Here are a small network's activations along a few directions, averaged over the inputs that share one value of a field.
Values that are neighbours, or in one group, have similar rows; names and order tell nothing.
(in the rows, 500 means zero)
Strong random noise was added to every row along 8 fixed directions; ignore it. To show where, here is one row again and again, with new noise each time:
[346 585 690 637 704 481 364 484 605 168 581 648 455 434 195 438 747 536
 508 373 512 464 648 698]
[379 611 337 621 516 496 110 429 359 449 369 617 430 530 468 766 544 308
 855 687 835 663 731 548]
[374 442 454 613 731 524 331 446 600 611 164 772 376 515 543 548 461 418
 507 780 395 418  72 514]
[498 461 405 486 488 473 515 531 565 567 487 500 443 455 565 498 512 448
 513 635 569 506 426 454]
[660 487 343 511 405 501 401 554 377 641 491 415 533 414 600 655 392 470
 724 656 516 578 584 406]
[449 601 398 433 602 575 336 549 399 439 327 740 395 620 446 710 651 316
 607 603 621 551 603 444]
[268 567 791 515 344 583 567 356 508 521 462 392 341 547 458 472 447 534
 598 410 680 212 217 641]
[459 507 647 434 452 565 689 520 609 394 591 395 358 459 311 367 646 442
 417 331 516 296 515 556]
[522 494 750 573 443 526 561 475 485 607 511 428 531 435 573 493 303 734
 569 495 339 332 191 541]
[546 530 822 650 342 559 670 457 545 603 534 335 395 549 578 523 139 562
 521 396 538 448 497 480]


Values of T:
t4: [397 600 554 604 586 442 141 457 361 366 543 491 695 386 390 542 660 629
 750 457 483 548 553 629]
t13: [452 640 524 160 492 526 527 606 286 417 535 719 547 633 643 616 773 716
 460 531 570 428 316 504]
t14: [554 568 590 420 571 578 561 542 393 396 445 694 515 655 502 604 523 547
 433 422 465 491 620 515]
t5: [360 462 528 458 355 428 781 411 694 443 615 397 368 603 543 299 473 438
 271 394 822 520 600 587]
t8: [291 408 216 722 693 446 260 411 792 482 265 525 203 443 322 388 636  16
 498 714 756 590 576 582]
t12: [671 529 495 454 563 624 538 556 429 541 451 442 477 568 452 558 469 370
 443 393 276 557 688 343]
t3: [646 425 354 372 338 514 555 505 320 615 466 435 636 481 555 547 395 533
 576 477 361 464 492 457]
t9: [532 444 505 405 372 519 768 546 670 526 605 292 375 460 483 346 589 434
 325 455 562 386 465 424]
t6: [547 445 447 558 432 552 608 515 543 649 404 477 482 619 603 560 199 372
 382 447 454 563 580 379]
t2: [523 439 238 447 466 504 515 462 499 500 392 560 443 556 448 528 545 242
 449 567 630 556 692 475]
t11: [575 503 636 386 663 618 520 407 458 363 447 526 521 482 242 352 684 521
 404 276 160 367 427 560]
t7: [597 486 260 468 724 555 313 621 494 551 333 629 476 508 416 588 634 285
 490 618 331 575 579 361]
t10: [498 426 405 452 463 667 636 460 494 552 263 500 330 673 370 500 434 175
 420 336 480 353 575 475]
t1: [568 501 495 414 246 505 669 555 371 528 669 260 608 531 477 481 460 481
 473 273 521 451 712 463]
t15: [380 597 646 270 394 559 658 396 410 514 529 455 480 655 550 440 605 536
 383 362 574 411 306 450]
T is arranged as a line.
- What is the length, in steps, of the shortest route from t3 to t15? => 10
- Which values are neighbours of t4? Give them in the order they are listed. => t12, t7
- Which values are neighbours of t14? Give them in the order they are listed. => t13, t5
- Which values are neighbours of t6? Give them in the order they are listed. => t10, t1

Values of P:
p1: [518 431 465 470 481 522 340 384 379 599 484 260 535 319 417 443 603 528
 721 561 338 330 303 591]
p11: [428 537 617 590 549 461 494 475 512 368 515 626 493 551 493 475 470 579
 480 442 566 518 560 611]
p9: [308 507 339 531 423 525 433 470 569 582 398 383 338 475 381 446 588 235
 543 527 718 367 460 532]
p13: [475 450 465 451 625 560 466 457 535 361 422 623 473 474 353 451 640 449
 442 471 437 414 481 597]
p15: [551 392 491 690 541 443 559 534 658 587 566 365 522 435 514 399 322 456
 412 479 385 548 513 484]
p14: [586 434 392 499 472 431 381 475 428 390 629 416 618 398 374 461 617 527
 607 466 485 557 699 591]
p6: [393 447 437 459 514 475 483 463 532 490 475 535 549 488 476 429 591 503
 462 481 537 477 396 529]
p2: [712 377 346 387 407 455 721 643 481 887 480 484 666 542 921 514 163 623
 345 677 289 596 205 186]
p7: [473 561 718 622 542 608 472 430 488 546 357 547 367 570 518 602 344 506
 554 489 485 445 370 512]
p8: [584 573 575 369 616 546 471 566 427 376 486 596 565 460 421 526 674 597
 506 426 281 509 488 440]
p5: [717 568 505 444 401 581 519 600 361 590 517 458 512 542 613 627 362 498
 565 541 452 646 624 335]
p12: [558 531 453 563 542 487 467 548 507 534 402 627 487 543 619 612 421 485
 548 610 483 554 539 448]
p10: [623 436 333 357 524 501 634 641 539 485 557 489 516 407 447 461 630 511
 384 522 357 428 516 495]
p4: [415 495 539 476 440 519 515 376 476 600 363 499 488 592 568 525 392 496
 481 511 539 443 321 519]
p3: [573 629 633 350 520 536 543 620 315 466 570 685 583 588 529 680 603 689
 533 502 384 431 478 414]
P is arranged as a line.
- A walk along P starts at p9 and steps to its neighbour p15. Put p11, p14, p7, p8, p3 in the order it reaches them. => p14, p11, p3, p7, p8
- Which values are neighbours of p6? Give them in the order they are listed. => p2, p4
